These are the activations of a small neural network, seen along a few directions. Each row is one input.
In each table, some parts of the input vary, and every possible input appears once, in random order.
A made-up example of a description, with smaller parts first: one of 3 separate values, together with either a single point or one of 9 places around a ring or (one of 4 places along a line, together with one of 8 places around a ring).
Shared parts are said once, and a part with two or three values counts as separate values.
In the rows, 128 means zero.

Other details of the inputs shift rows strongly along three fixed directions, in all tables alike. That doesn't count.

Table:
r1: 123	162	134	147	140	139	104	126	128	121	101	114	128	123
r2: 118	123	118	120	122	126	144	129	150	150	145	143	134	142
r3: 126	164	146	163	154	138	101	111	96	101	87	116	124	116
r4: 143	143	126	167	128	122	132	93	91	106	108	127	125	121
r5: 124	169	131	152	148	127	102	113	124	106	108	114	129	130
r6: 132	84	113	101	106	116	179	120	133	154	172	156	133	136
r7: 92	173	135	111	163	130	91	141	184	133	119	113	139	141
r8: 148	109	112	137	107	110	169	95	114	132	135	138	135	124
r9: 102	109	137	64	141	135	95	210	187	152	147	123	125	143
r10: 103	177	128	131	156	130	102	131	161	131	114	119	138	140
r11: 125	149	132	140	137	134	118	121	120	120	120	125	127	127
r12: 95	161	135	108	158	138	109	147	170	144	128	125	138	141
r13: 116	161	125	138	139	134	114	129	146	132	120	126	134	138
r14: 162	104	124	151	107	118	170	85	76	116	119	133	129	106
r15: 163	139	120	158	123	105	110	120	100	87	90	101	126	118
r16: 135	101	116	111	113	109	167	107	136	140	150	140	137	129
r17: 104	174	130	134	149	137	92	139	165	133	109	114	134	139
r18: 101	178	135	132	157	134	84	135	164	123	106	110	134	135
r19: 135	102	113	114	111	109	165	107	137	140	150	141	136	130
r20: 145	141	133	149	142	110	97	130	109	89	81	101	126	116
r21: 157	93	167	162	105	194	120	154	15	116	105	132	90	79
r22: 131	97	108	95	104	117	174	125	153	160	168	145	138	136
r23: 167	113	116	157	100	115	159	85	78	105	129	128	125	113
r24: 111	152	129	132	143	124	109	123	155	128	116	122	134	134
r25: 117	130	131	113	132	134	123	137	145	136	135	127	130	127
r26: 135	120	111	118	116	108	153	108	141	131	152	132	137	137
r27: 134	114	108	126	110	108	156	105	146	138	146	138	137	137
r28: 102	166	134	140	153	133	89	135	157	124	115	121	128	145
r29: 108	141	132	121	143	134	123	135	148	142	127	134	133	135
r30: 109	147	131	131	140	137	116	134	145	139	121	132	130	136
r31: 113	132	131	124	135	136	128	135	140	143	130	137	130	133
r32: 135	116	174	144	131	189	97	163	55	119	95	120	100	86
r33: 145	81	108	78	107	95	162	149	154	139	161	130	136	135
r34: 108	59	170	73	113	201	112	222	109	167	169	149	94	112
r35: 137	126	134	126	140	112	106	145	126	105	99	108	127	122
r36: 108	141	130	124	141	131	118	133	148	137	131	135	129	139
r37: 135	109	114	109	121	99	126	148	155	127	130	121	131	139
r38: 127	94	112	95	114	106	170	117	155	148	170	145	140	143
r39: 157	138	128	169	116	129	130	93	77	99	101	117	121	105
r40: 121	127	116	116	121	126	141	130	151	145	155	140	131	144
r41: 138	156	141	164	141	141	110	110	82	99	95	117	120	110
r42: 142	146	132	164	135	120	120	93	93	97	99	116	128	116
r43: 138	113	110	100	121	97	132	147	159	127	138	118	136	138
r44: 124	124	172	137	139	188	92	168	68	120	108	126	100	99
r45: 145	143	124	166	125	120	133	92	99	111	99	121	129	116
r46: 124	114	107	111	120	103	161	111	158	143	163	144	140	149
r47: 155	138	113	142	125	97	117	122	122	96	102	104	132	126
r48: 128	112	119	106	118	126	154	128	143	149	149	136	135	129
r49: 134	121	122	133	121	116	140	109	125	124	134	131	130	130
r50: 110	167	135	148	148	137	92	131	148	127	98	117	130	133
r51: 119	164	135	151	151	130	104	114	130	116	92	115	133	123
r52: 158	95	113	136	94	119	170	105	95	126	156	141	125	125
r53: 129	154	131	150	134	133	104	121	123	111	113	116	126	129
r54: 90	166	131	106	158	137	103	151	181	148	130	126	138	146
r55: 138	92	105	91	112	88	150	143	165	138	150	131	138	143
r56: 127	136	124	145	128	126	129	115	124	127	126	135	127	134
r57: 138	95	102	97	110	89	146	145	169	139	151	131	137	148
r58: 90	172	130	125	157	128	86	139	186	134	113	118	137	147
r59: 135	121	107	122	114	110	163	106	137	137	156	140	136	139
r60: 104	53	187	89	115	226	93	239	85	167	156	154	78	106
r61: 114	148	130	126	139	133	110	136	145	129	133	125	128	138
r62: 155	130	114	156	108	115	147	90	101	111	121	124	130	119
r63: 120	39	191	93	110	222	111	224	54	157	152	153	76	92
r64: 141	124	129	132	124	124	140	109	107	115	130	124	129	119
r65: 140	120	125	147	116	124	134	110	110	119	127	130	124	127
r66: 144	95	119	124	109	118	180	105	105	138	147	147	134	122
r67: 91	164	139	106	164	137	94	152	175	135	131	120	134	145
r68: 125	117	106	114	117	102	154	110	162	141	157	139	140	148
r69: 161	104	123	154	108	117	164	87	71	108	129	136	125	112
r70: 156	117	113	143	112	108	165	87	94	111	139	131	132	121
Description of these inputs: one of 2 separate values, together with one of 5 places along a line, together with either a single point or one of 6 places around a ring.
Question: The inputs of r42 and r34 match in every part but the choice among 2 separate values. If r3 is changed in the same way as r42 into r34, which row does it become?
Answer: r44
Question: The inputs of r61 and r60 match in every part but the choice among 2 separate values. If r7 is changed in the same way as r61 into r60, which row does it become?
Answer: r16
Question: Start at r65 and move only the place on the line of 5, one step at a time. The first step leads to r68. Which rows follow, in order?
Answer: r49, r42, r38
Question: List by row number the other rows that have the choice among 2 separate values and the place on the line of 5 in common with r21.
Answer: r1, r23, r39, r47, r59, r61
Question: Which other rows does r55 become when the place on the line of 5 takes its other values? List them by row number.
Answer: r20, r35, r37, r57
Question: Start at r10 and move only the place on the ring of 6, one step at a time. The first step leads to r22. Which rows follow, in order?
Answer: r18, r26, r5, r11

Table:
r71: 133	169	123	178	132	125	106	100	114	108	94	118	128	128
r72: 130	109	97	110	110	94	168	107	164	143	178	145	141	160
r73: 76	114	150	72	151	160	114	181	178	171	164	150	126	144
r74: 176	99	140	152	108	122	118	121	60	81	94	102	112	91
r75: 140	110	113	142	101	123	154	111	117	137	140	143	126	131
r76: 122	154	128	149	134	132	104	127	135	124	114	122	126	134
r77: 135	126	110	139	111	113	145	112	142	139	129	134	134	137
r78: 145	65	127	107	88	144	162	149	101	146	183	151	111	130
r79: 99	94	149	84	125	171	133	179	145	177	153	149	119	122
r80: 153	113	104	109	119	82	139	131	137	109	130	117	135	129
r81: 137	140	98	136	113	101	149	98	152	130	143	130	141	145
r82: 157	90	124	137	93	137	154	125	86	128	147	137	114	117
r83: 157	125	131	143	131	110	103	139	87	84	88	105	117	107
r84: 113	115	124	88	127	131	155	133	153	154	171	147	135	138
r85: 87	145	109	87	141	113	118	153	226	166	166	135	144	173
r86: 144	154	101	158	118	98	141	84	136	115	123	123	140	138
r87: 162	39	123	91	84	111	167	145	110	133	159	135	119	115
r88: 96	157	169	133	169	173	76	157	113	119	107	119	113	121
r89: 126	179	99	148	142	88	153	60	157	121	120	124	158	141
r90: 141	103	156	116	132	153	97	189	97	121	98	110	112	106
r91: 113	190	115	165	151	107	95	102	165	117	86	112	143	144
r92: 127	150	91	135	128	78	150	85	178	128	140	129	152	159
r93: 125	145	138	113	150	125	90	171	150	119	97	100	133	129
r94: 150	120	124	121	126	111	110	151	109	99	110	110	121	114
r95: 147	113	142	148	110	159	117	141	73	115	128	131	105	112
r96: 114	121	162	135	125	191	79	190	106	142	110	126	98	111
r97: 109	122	144	113	137	151	128	143	131	146	134	138	124	123
r98: 139	106	127	133	111	134	167	103	97	138	138	145	128	113
r99: 146	140	137	171	124	142	109	116	77	100	105	122	113	115
r100: 155	118	128	156	106	135	135	114	79	110	128	131	115	116
r101: 126	130	152	132	137	159	119	135	94	125	117	126	117	107
r102: 139	117	139	144	128	135	147	103	85	118	116	132	124	109
r103: 126	177	131	155	150	127	116	93	119	106	97	114	137	119
r104: 108	135	145	142	133	160	92	158	127	139	112	133	114	129
r105: 88	135	147	110	146	159	82	181	163	147	137	135	117	146
r106: 134	146	93	137	131	73	181	54	154	126	137	135	161	142
r107: 125	110	102	108	110	103	160	120	171	152	166	143	138	154
r108: 156	123	145	168	124	140	145	88	44	96	105	129	116	96
r109: 147	85	104	89	113	83	171	137	160	142	146	130	147	142
r110: 133	156	115	147	137	104	150	74	129	118	118	126	146	127
r111: 98	168	118	110	150	120	126	120	187	149	128	126	149	142
r112: 160	90	123	136	91	138	156	124	82	127	147	138	113	115
r113: 149	166	96	131	141	67	133	100	165	102	102	97	159	143
r114: 118	145	159	151	132	186	69	175	102	127	93	117	102	109
r115: 117	87	135	89	119	142	162	143	134	160	165	151	125	127
r116: 144	87	103	83	104	88	155	133	169	133	163	123	140	139
r117: 149	124	136	146	132	111	101	123	105	87	86	100	124	112
r118: 104	162	132	139	146	136	89	142	160	132	113	122	128	143
r119: 88	170	150	119	161	165	86	155	156	142	114	124	127	130
r120: 144	95	125	141	101	134	148	125	101	133	137	142	118	122
r121: 101	119	117	96	131	120	160	122	176	165	158	152	144	147
r122: 122	164	110	122	160	74	95	130	174	98	95	103	146	144
r123: 126	104	112	98	117	110	179	107	150	153	167	147	143	136
r124: 106	95	137	97	110	166	121	185	150	172	164	150	113	138
r125: 153	139	99	163	118	83	156	65	118	102	132	127	141	143
r126: 75	187	140	121	175	141	87	140	188	144	110	124	140	146
r127: 128	169	137	156	153	126	117	93	103	97	107	114	132	122
r128: 161	121	121	153	114	115	172	72	72	106	132	133	131	109
r129: 148	111	142	145	120	144	149	106	65	115	128	136	117	104
r130: 145	122	133	145	127	128	151	92	81	110	132	131	126	114
r131: 116	135	126	120	135	126	143	116	147	146	126	135	138	129
r132: 139	56	133	77	108	128	134	193	119	138	151	137	111	118
r133: 111	98	129	95	117	143	130	166	153	156	177	146	119	148
r134: 87	182	135	123	178	120	98	119	176	124	121	120	145	151
r135: 107	144	152	126	144	164	104	150	125	141	110	125	122	113
r136: 105	160	148	123	156	153	98	142	137	129	115	119	128	124
r137: 121	162	137	135	157	111	68	139	153	93	82	88	131	128
r138: 131	116	154	115	142	145	92	185	115	121	92	109	118	115
r139: 133	193	106	166	150	88	141	52	140	100	101	111	156	132
r140: 113	162	103	129	139	95	126	106	183	129	141	129	145	162
r141: 101	135	168	113	153	185	88	173	110	131	129	126	108	117
r142: 124	123	151	142	118	179	94	168	98	137	120	131	104	115
r143: 152	118	148	170	121	150	141	100	50	110	88	129	116	89
r144: 165	61	114	117	76	131	184	124	81	135	184	152	116	124
r145: 123	94	116	105	101	134	149	150	154	166	160	148	126	138
Question: The inputs of r97 and r106 match in every part but one. If r118 is changed in the same way as r97 into r106, which row does it become?
Answer: r120
Question: The inputs of r112 and r107 match in every part but one. If r116 is changed in the same way as r112 into r107, which row does it become?
Answer: r87
Question: What is each input in this table made of?
Answer: one of 5 places along a line, together with either one of 3 separate values or (one of 2 separate values, together with one of 6 places along a line)
Question: Which other rows does r94 become when the place on the line of 5 takes its other values? List them by row number.
Answer: r80, r83, r122, r132
Question: Which other rows does r122 become when the choice among 3 separate values takes its other values? List them by row number.
Answer: r109, r117
Question: Which other rows does r85 become when the place on the line of 6 takes its other values? List them by row number.
Answer: r71, r76, r99, r133, r145
Question: Start at r127 and move only the place on the line of 6, one step at a time. The first step leads to r128. Which rows follow, in order?
Answer: r101, r139, r89, r135
Question: Which other rows does r124 become when the place on the line of 5 takes its other values? List them by row number.
Answer: r71, r75, r104, r142
Question: Which other rows does r133 become when the choice among 2 separate values takes its other values? List them by row number.
Answer: r130
Question: Which other rows does r73 become when the choice among 2 separate values takes its other values? List them by row number.
Answer: r105

Table:
r146: 141	103	125	123	116	126	148	126	118	133	131	131	130	120
r147: 123	131	132	134	122	138	122	133	129	134	126	133	124	130
r148: 107	143	139	120	145	143	107	147	152	138	130	129	126	141
r149: 152	119	111	130	120	97	148	107	124	108	131	124	133	131
r150: 146	97	118	118	107	118	143	134	121	124	138	134	122	126
r151: 146	109	119	126	113	116	148	122	122	127	139	129	132	131
r152: 117	152	125	124	144	118	113	136	155	131	117	117	140	135
r153: 139	132	114	129	121	108	147	101	127	120	132	125	135	129
r154: 119	117	139	115	127	148	132	149	123	145	135	139	121	124
r155: 116	181	124	148	149	114	112	103	148	116	105	112	140	137
r156: 131	148	123	149	136	120	136	93	122	115	127	127	136	133
r157: 128	113	130	120	117	138	149	121	119	140	151	139	127	123
r158: 128	102	132	110	121	130	121	159	131	136	139	129	117	128
r159: 132	108	126	114	120	129	147	134	118	135	141	136	128	125
r160: 144	110	114	129	106	117	145	123	127	131	137	132	131	129
r161: 120	113	135	106	125	143	120	160	143	144	140	128	124	128
r162: 134	141	124	132	139	108	120	123	127	111	111	114	135	125
r163: 116	116	140	108	131	146	116	157	134	136	142	132	123	133
r164: 137	124	124	139	123	120	151	101	116	127	124	134	134	122
r165: 139	142	117	151	129	110	153	72	115	115	121	131	140	122
r166: 108	183	122	152	155	120	105	102	153	119	111	118	137	142
r167: 122	130	137	138	126	145	119	138	117	134	122	131	117	128
r168: 141	112	113	129	109	117	148	114	123	128	141	138	130	127
r169: 154	125	170	169	130	169	81	150	34	83	72	103	93	81
r170: 114	142	120	122	138	120	116	131	156	134	131	126	132	142
r171: 112	153	122	128	142	122	104	139	164	132	119	117	134	143
r172: 131	111	128	119	120	121	147	121	123	134	136	133	132	125
r173: 124	121	142	118	139	134	107	151	130	123	115	121	123	122
r174: 99	127	137	108	134	157	111	160	156	154	148	143	121	137
r175: 119	135	140	132	137	148	126	131	114	132	126	135	122	120
Question: The inputs of r150 and r147 match in every part but one. If r169 is changed in the same way as r150 into r147, which row does it become?
Answer: r155
Question: What is each input in this table made of?
Answer: one of 5 places along a line, together with one of 6 places along a line
Question: Start at r175 and move only the place on the line of 5, one step at a time. The first step leads to r154. Which rows follow, in order?
Answer: r159, r152, r162
Question: Which other rows does r164 become when the place on the line of 5 takes its other values? List them by row number.
Answer: r146, r165, r172, r173
